A small network was trained on invented records. Each row is its activation on one of them, seen along a few directions.
After each row come some of the record's fields: DUMID, GOSO, MOZU, ZUR, PUF, PUBOF.
Other fields move the rows too, some of them a lot.
(in the rows, 500 means zero)
Strong random noise was added to every row along 9 fixed directions; ignore it. To show where, here is one row again and again, with new noise each time:
[542 388 546 491 390 355 518 436 513 514 376 426 463 437 606 335 489 590
 431 492 545 303 240 465 702 416 482 456 475 496]
[542 447 407 717 604 632 341 417 305 688 442 735 414 312 615 588 601 486
 366 391 517 449 631 180 579 702 432 538 451 432]
[561 315 580 283 505 396 728 447 554 448 367 509 544 431 412 464 493 605
 523 381 530 412 288 750 632 515 520 609 529 482]
[551 460 493 541 530 394 689 387 558 468 258 472 660 426 670 341 561 564
 343 329 385 454 363 666 722 720 483 572 240 536]
[301 628 437 476 457 343 550 337 499 500 547 703 541 579 409 678 528 561
 462 276 486 569 529 397 540 483 426 526 262 561]
[590 342 751 605 525 485 558 518 528 267 424 413 657 545 753 176 385 461
 340 556 589 459 440 723 544 547 568 365 373 514]
[471 585 658 395 539 672 461 432 607 409 684 596 395 483 451 839 298 403
 692 532 553 597 526 583 272 310 538 515 617 386]
[570 474 553 524 522 682 425 455 635 530 413 512 387 301 651 535 291 378
 535 593 478 323 272 476 502 477 557 460 694 420]
[639 366 668 537 562 747 349 538 534 396 569 415 317 406 664 464 357 357
 568 746 577 457 420 583 413 388 550 425 738 423]
[574 528 658 614 405 414 442 365 360 445 559 403 407 542 679 510 607 668
 513 483 589 532 513 457 608 298 405 537 244 419]
[571 366 523 571 549 635 258 504 293 556 684 562 248 449 512 619 617 477
 529 608 632 562 661 300 448 403 429 488 630 422]

[476 290 452 513 444 416 484 512 274 491 463 444 321 611 465 204 710 600
 470 618 547 401 356 530 757 483 469 559 498 639] => (DUMID dabi; GOSO dol; MOZU tuzo; ZUR sodu; PUF rofol; PUBOF salin)
[658 586 384 620 452 441 266 494 519 733 499 340 565 335 644 623 545 524
 399 525 476 459 637 279 453 489 465 317 564 348] => (DUMID dabi; GOSO dol; MOZU gomu; ZUR biza; PUF rofol; PUBOF kazap)
[516 343 429 391 546 383 556 592 412 481 512 547 470 593 272 444 660 646
 520 512 597 493 563 473 528 552 445 584 590 601] => (DUMID geg; GOSO kir; MOZU tuzo; ZUR biza; PUF rofol; PUBOF salin)
[270 544 355 520 610 531 631 418 439 422 484 663 392 653 346 537 677 524
 553 395 384 648 539 550 576 665 442 702 299 731] => (DUMID dabi; GOSO dol; MOZU tuzo; ZUR fizoz; PUF rofol; PUBOF salin)
[624 710 675 624 392 453 402 471 566 426 659 223 584 551 779 543 439 477
 528 536 504 657 637 597 382 231 491 336 269 361] => (DUMID geg; GOSO dol; MOZU gomu; ZUR pakad; PUF kup; PUBOF kazap)
[563 229 424 616 548 629 430 503 291 543 440 485 328 409 599 335 683 455
 420 568 496 474 452 468 676 617 427 568 542 531] => (DUMID dabi; GOSO kir; MOZU tuzo; ZUR fizoz; PUF kup; PUBOF kazap)
[525 586 519 399 566 607 499 451 610 531 610 462 509 422 477 833 455 365
 615 460 391 713 580 622 323 468 547 557 527 368] => (DUMID dabi; GOSO kir; MOZU tuzo; ZUR fizoz; PUF kup; PUBOF kazap)
[590 466 588 617 522 629 520 430 400 523 403 565 504 408 654 526 473 533
 510 404 551 472 513 501 529 573 521 614 388 367] => (DUMID dabi; GOSO kir; MOZU tuzo; ZUR valop; PUF rofol; PUBOF salin)
[396 432 406 652 622 645 392 475 416 459 506 682 561 490 542 389 438 346
 324 497 499 547 619 518 489 712 498 380 488 644] => (DUMID dabi; GOSO dol; MOZU tuzo; ZUR valop; PUF kup; PUBOF kazap)
[614 500 652 411 548 591 721 503 575 465 427 465 604 489 472 631 485 520
 590 447 468 546 519 722 459 575 537 701 491 384] => (DUMID geg; GOSO kir; MOZU gomu; ZUR sodu; PUF kup; PUBOF kazap)
[415 364 525 441 393 357 435 658 484 570 592 425 550 524 384 342 436 484
 449 534 580 407 454 362 455 420 609 276 705 498] => (DUMID dabi; GOSO dol; MOZU gomu; ZUR sodu; PUF kup; PUBOF kazap)
[618 252 439 572 379 450 222 589 212 709 616 361 233 496 531 433 736 547
 450 663 643 475 566 157 559 349 423 417 657 429] => (DUMID dabi; GOSO kir; MOZU tuzo; ZUR fizoz; PUF rofol; PUBOF salin)
[739 541 592 671 657 773 507 579 564 595 343 419 644 245 765 484 391 380
 446 551 413 479 558 522 393 779 651 499 560 272] => (DUMID geg; GOSO kir; MOZU gomu; ZUR valop; PUF rofol; PUBOF salin)
[541 615 698 559 564 664 652 346 315 411 480 640 430 468 583 661 509 681
 720 325 509 593 557 705 542 416 462 783 222 393] => (DUMID geg; GOSO dol; MOZU tuzo; ZUR sodu; PUF kup; PUBOF salin)
[394 538 470 423 417 471 458 426 455 586 567 558 428 455 444 714 488 498
 576 436 542 505 477 390 473 312 470 524 546 422] => (DUMID dabi; GOSO dol; MOZU tuzo; ZUR sodu; PUF kup; PUBOF salin)
[538 537 509 429 631 617 667 539 617 416 462 416 639 477 565 537 509 379
 569 388 346 660 557 808 441 703 569 599 427 444] => (DUMID geg; GOSO dol; MOZU tuzo; ZUR sodu; PUF kup; PUBOF salin)
[325 650 406 381 395 226 539 553 695 616 560 599 795 500 393 637 357 434
 401 315 487 510 580 342 350 536 549 271 446 457] => (DUMID geg; GOSO kir; MOZU tuzo; ZUR biza; PUF kup; PUBOF salin)
[356 678 429 598 374 405 461 358 554 432 469 565 368 601 534 455 441 574
 519 545 498 322 261 344 647 348 433 484 404 668] => (DUMID geg; GOSO kir; MOZU tuzo; ZUR pakad; PUF rofol; PUBOF kazap)
[306 500 415 428 588 550 591 328 450 386 403 848 469 514 341 539 439 515
 512 355 476 480 393 617 623 574 428 609 393 697] => (DUMID dabi; GOSO kir; MOZU tuzo; ZUR fizoz; PUF kup; PUBOF kazap)
[501 366 647 498 523 508 694 451 328 442 385 659 524 481 454 318 489 612
 539 323 603 453 385 648 634 540 533 621 392 503] => (DUMID geg; GOSO kir; MOZU gomu; ZUR pakad; PUF kup; PUBOF salin)
[453 523 550 514 425 439 492 463 537 476 422 589 589 503 488 406 371 511
 456 488 574 370 411 433 551 480 528 375 472 569] => (DUMID geg; GOSO kir; MOZU gomu; ZUR valop; PUF kup; PUBOF kazap)
[350 532 442 394 402 348 586 429 496 573 439 618 442 622 343 620 590 597
 509 391 532 482 433 376 569 463 476 656 465 538] => (DUMID dabi; GOSO kir; MOZU gomu; ZUR valop; PUF rofol; PUBOF salin)
[468 429 483 480 553 494 497 556 496 535 531 672 606 448 401 533 382 392
 403 409 594 476 569 435 395 592 556 341 608 462] => (DUMID geg; GOSO kir; MOZU gomu; ZUR pakad; PUF rofol; PUBOF kazap)
[447 503 596 632 478 488 434 514 361 469 552 498 480 569 617 324 541 503
 424 516 533 519 593 378 533 489 514 432 321 525] => (DUMID dabi; GOSO dol; MOZU tuzo; ZUR pakad; PUF kup; PUBOF salin)
[467 597 553 653 551 538 390 606 452 345 688 474 590 617 575 392 476 382
 450 569 476 711 769 517 325 554 541 277 405 598] => (DUMID geg; GOSO kir; MOZU gomu; ZUR pakad; PUF kup; PUBOF kazap)
[600 420 733 469 503 760 544 432 514 327 470 470 337 439 551 515 333 505
 681 639 600 437 279 745 504 290 540 649 626 435] => (DUMID dabi; GOSO kir; MOZU gomu; ZUR valop; PUF kup; PUBOF kazap)
[443 481 559 219 370 182 700 498 489 516 599 530 496 657 182 662 628 735
 613 380 635 524 549 464 471 312 477 617 514 451] => (DUMID geg; GOSO kir; MOZU tuzo; ZUR pakad; PUF rofol; PUBOF salin)
[458 382 494 314 501 347 701 565 511 547 466 565 693 434 344 459 443 527
 449 303 540 454 487 600 524 638 577 452 505 488] => (DUMID dabi; GOSO dol; MOZU tuzo; ZUR pakad; PUF kup; PUBOF kazap)
[551 394 734 545 609 698 624 429 435 268 374 657 475 495 563 337 323 495
 533 538 601 350 363 717 560 565 547 657 525 587] => (DUMID dabi; GOSO kir; MOZU tuzo; ZUR pakad; PUF kup; PUBOF kazap)
[479 340 377 405 376 421 375 527 434 559 575 322 328 575 441 411 727 513
 446 613 496 552 445 432 602 371 395 477 586 572] => (DUMID dabi; GOSO dol; MOZU gomu; ZUR fizoz; PUF kup; PUBOF salin)
[526 363 574 304 387 253 572 590 426 529 596 423 588 562 328 479 568 664
 541 462 661 464 532 463 490 356 537 475 607 445] => (DUMID dabi; GOSO dol; MOZU tuzo; ZUR valop; PUF kup; PUBOF salin)
[612 468 568 670 686 886 438 455 474 445 369 626 369 298 663 492 326 408
 544 577 472 406 404 588 492 613 525 650 599 485] => (DUMID dabi; GOSO kir; MOZU tuzo; ZUR biza; PUF kup; PUBOF kazap)
[537 480 423 414 367 346 517 532 571 687 464 329 565 335 515 524 516 491
 536 392 415 434 397 447 498 415 533 398 504 367] => (DUMID geg; GOSO dol; MOZU tuzo; ZUR biza; PUF kup; PUBOF kazap)
[599 472 449 493 478 423 491 403 406 578 494 373 458 437 569 543 676 619
 530 413 443 570 536 542 621 472 408 558 335 484] => (DUMID dabi; GOSO dol; MOZU tuzo; ZUR fizoz; PUF kup; PUBOF kazap)
[420 628 529 690 420 669 399 371 532 390 414 530 334 472 713 376 286 451
 576 644 465 325 232 400 605 354 516 456 467 606] => (DUMID geg; GOSO kir; MOZU tuzo; ZUR fizoz; PUF kup; PUBOF kazap)
[454 428 398 435 478 399 452 645 672 605 516 513 712 426 485 381 354 313
 341 479 436 451 489 390 374 655 635 200 667 518] => (DUMID dabi; GOSO kir; MOZU tuzo; ZUR fizoz; PUF kup; PUBOF salin)
[261 709 715 671 413 686 499 264 494 160 495 717 313 677 606 411 234 546
 643 591 614 376 176 584 631 179 487 595 305 681] => (DUMID geg; GOSO kir; MOZU gomu; ZUR valop; PUF kup; PUBOF kazap)
[460 300 550 373 627 606 556 630 551 411 418 729 523 458 270 339 258 482
 567 540 637 294 388 574 461 558 597 438 845 640] => (DUMID geg; GOSO dol; MOZU gomu; ZUR biza; PUF kup; PUBOF salin)

Here are new rows. What are their fields?
[487 353 372 614 530 538 295 601 315 634 573 583 325 440 446 455 575 432
 483 593 582 438 574 212 487 525 478 393 658 495] => (DUMID geg; GOSO kir; MOZU tuzo; ZUR biza; PUF rofol; PUBOF kazap)
[663 296 367 346 555 464 479 641 367 758 513 536 456 325 325 596 673 566
 504 467 577 462 647 344 464 634 494 571 762 339] => (DUMID geg; GOSO kir; MOZU tuzo; ZUR biza; PUF rofol; PUBOF salin)
[417 459 446 429 532 405 490 686 573 609 599 598 637 573 303 551 505 381
 385 461 525 568 694 294 310 660 574 362 678 474] => (DUMID geg; GOSO kir; MOZU gomu; ZUR pakad; PUF rofol; PUBOF salin)
[510 246 454 585 618 638 488 545 325 413 436 548 434 460 561 245 627 418
 381 527 526 504 499 603 592 681 467 549 542 625] => (DUMID dabi; GOSO dol; MOZU tuzo; ZUR pakad; PUF kup; PUBOF salin)
[668 460 624 349 456 468 539 486 609 547 397 420 555 379 481 571 326 589
 570 535 581 293 363 572 523 372 510 511 671 392] => (DUMID dabi; GOSO dol; MOZU gomu; ZUR biza; PUF kup; PUBOF kazap)
[507 620 432 396 454 475 446 387 674 420 469 306 318 561 515 579 523 525
 608 674 422 500 371 623 556 309 435 580 523 561] => (DUMID dabi; GOSO dol; MOZU gomu; ZUR biza; PUF rofol; PUBOF kazap)
[439 199 361 391 607 472 499 587 321 424 534 632 435 607 303 262 714 504
 440 485 640 568 584 616 601 644 464 510 606 695] => (DUMID geg; GOSO dol; MOZU tuzo; ZUR valop; PUF rofol; PUBOF salin)
[504 669 716 727 507 654 333 411 519 408 562 549 464 483 783 529 277 450
 523 575 616 445 568 435 379 344 492 439 453 417] => (DUMID dabi; GOSO dol; MOZU tuzo; ZUR pakad; PUF kup; PUBOF salin)
[643 523 564 423 576 406 508 526 458 348 584 348 615 587 449 459 652 700
 548 522 551 675 728 777 474 458 373 468 376 582] => (DUMID geg; GOSO dol; MOZU gomu; ZUR biza; PUF kup; PUBOF salin)
[409 562 651 538 515 508 537 517 474 291 589 449 471 726 573 385 448 497
 565 615 547 578 520 618 444 394 528 511 389 616] => (DUMID dabi; GOSO dol; MOZU tuzo; ZUR sodu; PUF rofol; PUBOF salin)
[741 431 465 500 596 532 412 459 460 598 495 415 538 307 569 653 643 620
 502 444 509 580 673 617 493 522 443 570 511 328] => (DUMID dabi; GOSO dol; MOZU tuzo; ZUR biza; PUF kup; PUBOF kazap)
[671 500 635 476 439 468 623 423 380 644 449 522 567 321 509 691 550 689
 586 306 567 433 536 439 542 489 513 657 436 241] => (DUMID geg; GOSO kir; MOZU tuzo; ZUR pakad; PUF kup; PUBOF kazap)
[403 633 527 544 387 434 362 440 536 426 607 540 469 638 570 520 407 449
 496 578 557 485 486 399 445 326 505 380 455 545] => (DUMID dabi; GOSO kir; MOZU tuzo; ZUR valop; PUF rofol; PUBOF salin)
[633 231 490 440 584 441 491 634 386 430 552 518 537 608 328 372 650 564
 395 562 663 522 686 579 510 596 462 521 633 539] => (DUMID geg; GOSO kir; MOZU gomu; ZUR biza; PUF rofol; PUBOF kazap)
[484 386 419 533 433 595 275 535 325 590 626 527 172 446 469 430 542 457
 566 681 596 435 425 271 536 253 434 426 736 528] => (DUMID geg; GOSO kir; MOZU gomu; ZUR pakad; PUF kup; PUBOF salin)
[382 523 568 494 523 564 539 526 626 396 434 608 565 474 520 388 201 433
 464 506 522 358 398 571 456 544 587 417 541 566] => (DUMID dabi; GOSO dol; MOZU tuzo; ZUR biza; PUF kup; PUBOF salin)
[397 398 312 516 497 599 380 595 523 609 496 534 428 415 429 403 509 290
 430 568 402 448 461 315 461 599 539 327 721 600] => (DUMID geg; GOSO dol; MOZU gomu; ZUR fizoz; PUF kup; PUBOF kazap)
[431 579 540 619 440 464 469 550 607 472 362 547 582 485 623 303 305 475
 437 583 492 278 373 324 539 543 553 383 525 549] => (DUMID geg; GOSO kir; MOZU tuzo; ZUR biza; PUF kup; PUBOF salin)
[581 602 631 510 456 560 493 430 627 521 519 445 577 381 585 614 337 430
 538 518 503 464 461 497 424 411 570 432 516 320] => (DUMID geg; GOSO kir; MOZU gomu; ZUR pakad; PUF kup; PUBOF kazap)
